Here are a small network's activations along a few directions, averaged over the inputs that share one value of a field.
Related values have similar rows: they may be neighbours, one step apart, or belong to one group.
(in the rows, 500 means zero)
Strong random noise was added to every row along 18 fixed directions; ignore it. To show where, here is one row again and again, with new noise each time:
683	341	349	454	608	485	646	502	586	486	636	690	350	461	750	671	488	552	799	439	484	575	449	365	279	621	504	457	450	508	662
517	608	719	595	433	514	313	448	442	374	625	468	507	513	530	556	519	565	462	401	498	406	363	421	525	602	445	486	421	505	659
560	575	399	453	558	625	376	680	439	403	374	457	502	608	267	577	479	420	313	682	449	657	658	501	468	143	605	573	456	634	484
456	549	635	697	648	394	746	488	549	541	528	732	307	407	529	523	654	595	230	362	496	672	406	461	527	367	647	588	367	398	467
165	551	558	345	410	639	692	647	546	710	444	589	307	625	538	314	752	558	306	494	682	483	452	510	471	498	604	581	661	220	303
572	502	580	536	428	588	524	551	738	686	493	400	664	531	631	574	565	349	597	360	467	665	572	651	519	637	518	687	246	385	370
462	335	500	630	499	712	323	405	631	555	647	528	610	443	733	542	527	455	580	371	536	321	534	664	421	697	408	369	409	298	547
353	194	458	728	380	532	503	371	584	510	487	339	528	514	481	524	452	651	598	546	459	416	580	527	600	497	262	537	420	636	548
674	516	360	461	526	405	451	494	462	558	507	415	546	464	550	643	425	617	539	513	372	245	631	441	468	469	401	439	521	636	656
400	491	413	405	329	523	609	287	540	693	476	463	383	694	459	548	619	557	510	473	653	613	548	444	768	331	699	743	364	351	38
658	454	218	426	691	751	411	471	501	593	215	411	517	627	457	635	614	331	415	723	502	661	768	587	596	132	680	466	367	517	193
615	622	565	501	373	363	646	445	405	269	839	604	440	486	570	596	461	612	615	314	551	412	476	323	589	630	475	741	567	424	512
576	421	274	316	499	487	497	583	370	353	286	410	426	502	324	503	325	552	391	559	418	494	530	510	542	303	544	636	431	831	229
605	551	450	496	599	621	740	720	659	693	374	449	436	522	614	568	783	465	552	563	506	719	531	389	382	472	496	488	416	481	487
526	280	479	573	374	584	405	518	633	480	521	451	531	473	478	628	435	616	656	444	442	639	514	481	335	418	471	545	240	676	669
381	469	675	487	506	611	466	544	212	468	369	462	518	318	508	336	587	723	445	393	521	558	229	622	347	538	595	408	511	739	423
442	435	572	389	234	526	474	489	954	550	333	590	500	486	470	493	516	401	557	354	514	565	553	558	374	499	623	495	327	294	743
508	297	553	572	544	423	301	609	244	520	528	243	637	640	486	594	379	531	507	490	562	180	621	562	518	477	373	682	597	752	502
291	455	516	340	504	621	546	547	513	579	518	685	417	533	627	397	488	568	399	499	449	548	531	665	384	533	579	538	566	357	497
631	519	456	178	394	360	469	368	515	696	562	483	564	558	693	591	384	587	745	407	431	469	546	473	448	591	579	492	401	556	497


Values of NEFA:
pid: 633	395	641	569	639	460	453	262	468	487	275	423	612	511	639	552	536	372	560	451	456	530	548	668	716	576	588	628	410	454	398
fupat: 752	589	310	565	621	610	612	742	436	111	314	466	481	345	356	420	494	219	625	598	559	497	384	472	447	686	418	478	802	551	522
timek: 254	427	518	605	501	563	524	496	594	465	450	582	355	395	534	332	440	677	316	528	312	309	377	573	504	728	256	456	591	425	643
degu: 473	403	517	449	578	283	537	404	457	744	442	401	554	541	527	447	431	427	604	534	532	660	421	522	565	526	519	402	401	688	319
fol: 269	108	744	580	561	211	552	408	441	638	347	292	563	540	549	312	388	578	379	437	545	428	500	601	669	549	357	585	408	728	363
kimev: 591	365	496	273	399	427	500	475	652	404	470	423	504	656	556	475	497	361	598	466	666	419	746	336	601	442	438	503	474	470	450
satu: 700	691	636	408	558	517	699	410	580	375	449	633	555	442	650	521	625	420	533	490	440	791	628	497	597	496	651	612	452	286	550
daz: 438	525	379	487	415	310	563	574	297	651	747	478	344	652	344	591	458	557	549	412	738	363	325	314	542	437	612	760	599	527	137
bafud: 473	562	638	434	449	504	312	412	531	533	295	418	477	528	469	493	539	528	319	501	420	411	506	529	589	435	516	443	396	523	589
mif: 526	594	338	517	366	565	655	206	523	502	455	437	652	265	506	425	414	619	609	513	293	556	560	700	708	615	469	501	461	483	278
fid: 516	572	557	596	301	540	621	567	573	465	254	337	568	460	303	486	734	539	602	541	578	494	570	430	524	388	527	548	637	493	651
kal: 435	416	487	494	547	331	621	559	623	499	489	620	504	476	432	453	414	414	388	457	525	469	591	559	479	411	546	574	537	416	496
moba: 503	334	671	415	553	529	398	320	284	414	115	496	461	478	607	504	543	592	616	524	552	310	554	664	473	498	697	493	757	543	809
pubul: 593	454	391	352	477	364	495	397	640	482	393	446	490	460	595	501	347	437	580	423	476	199	454	480	583	730	417	479	477	481	420
fufem: 422	539	389	574	360	717	49	541	700	711	552	493	624	414	414	527	373	434	368	373	447	270	426	747	330	596	509	380	336	314	598
lenev: 565	496	552	528	723	524	444	635	536	669	334	424	735	489	526	434	400	239	516	569	274	848	539	838	461	587	517	545	401	609	405
bimit: 726	883	484	713	415	541	662	666	583	481	662	441	603	293	372	647	497	646	435	503	151	796	501	432	504	503	396	724	264	592	658
nune: 366	363	650	517	455	729	165	631	507	548	370	535	439	462	526	541	560	623	223	270	494	234	436	700	319	510	620	662	380	396	600
Each value of NEFA is a pair of two hidden parts, and every pair occurs once (6 first parts, 3 second parts).
Changing only the second part turns lenev into nune. kimev has the same second part as lenev; what does that change turn kimev into?
Answer: bafud
Changing only the second part turns degu into moba. pid has the same second part as degu; what does that change turn pid into?
Answer: kal
Changing only the second part turns fol into satu. fupat has the same second part as fol; what does that change turn fupat into?
Answer: bimit

Values of ROVO:
bam: 601	478	575	343	734	207	818	769	648	552	397	469	367	651	604	407	536	296	391	554	614	540	532	267	504	533	389	504	513	550	430
bir: 461	357	625	899	617	331	627	352	647	510	734	502	523	611	559	578	688	372	689	579	734	547	484	253	580	523	336	305	569	359	685
bom: 281	203	573	389	484	657	302	620	515	708	334	495	309	839	544	601	659	543	444	499	750	290	527	509	388	380	666	766	565	298	506
faba: 515	321	299	468	604	829	490	376	333	350	474	463	668	524	602	479	441	473	683	743	381	676	819	780	638	493	444	637	636	439	275
nodek: 587	676	440	443	523	607	311	500	568	512	580	490	470	573	456	563	712	409	564	631	595	463	508	230	420	371	487	68	525	404	628
visap: 374	460	544	485	448	517	294	408	609	424	460	713	373	508	384	411	358	317	463	427	529	644	213	620	422	541	677	335	369	450	484
nir: 949	786	356	302	446	410	519	440	189	106	636	558	520	362	437	625	358	487	707	370	525	516	497	395	564	495	698	663	611	601	395
gubav: 490	608	719	325	521	401	765	569	373	250	442	587	467	393	613	393	469	621	166	382	351	497	735	621	626	455	530	771	547	539	450
dur: 352	285	336	592	560	661	339	433	394	449	650	530	481	650	505	468	431	389	484	627	608	403	600	596	599	477	387	473	627	421	278
vulin: 742	335	408	559	709	474	738	650	517	363	518	514	442	369	591	636	664	539	465	413	579	579	666	328	401	233	504	475	360	675	415
tiz: 899	483	396	205	473	464	344	619	615	389	556	470	529	445	650	662	286	411	829	327	448	522	336	346	232	738	491	463	248	698	668
dira: 633	517	367	504	453	358	484	406	397	515	369	434	572	382	402	616	351	687	549	501	350	232	576	543	493	445	533	589	595	664	682
doko: 654	529	506	438	533	465	628	404	536	590	387	408	573	484	574	592	761	505	489	456	662	485	689	339	583	252	653	417	375	485	347
zozit: 521	454	166	780	481	700	701	347	608	543	963	643	519	455	548	697	528	624	595	568	499	582	819	450	577	354	400	618	452	224	449
fika: 378	413	381	349	189	509	624	688	822	379	535	487	295	483	426	384	377	537	420	345	461	483	377	336	512	667	265	707	299	515	345
zevos: 394	385	743	802	380	558	663	364	737	327	466	736	266	378	454	477	743	583	435	256	677	653	315	387	551	477	643	651	386	190	679
tika: 503	338	698	638	791	541	430	398	332	588	667	640	431	626	955	686	449	582	790	547	326	615	315	602	341	879	437	520	484	552	791
loda: 411	328	490	522	356	461	577	509	392	625	496	355	529	691	505	635	497	616	650	567	565	351	809	535	584	398	495	879	705	498	646
Each value of ROVO is a pair of two hidden parts, and every pair occurs once (6 first parts, 3 second parts).
Changing only the second part turns loda into nir. gubav has the same second part as loda; what does that change turn gubav into?
Answer: visap
Changing only the second part turns bir into bom. tiz has the same second part as bir; what does that change turn tiz into?
Answer: zevos
Changing only the second part turns vulin into nodek. bam has the same second part as vulin; what does that change turn bam into?
Answer: faba
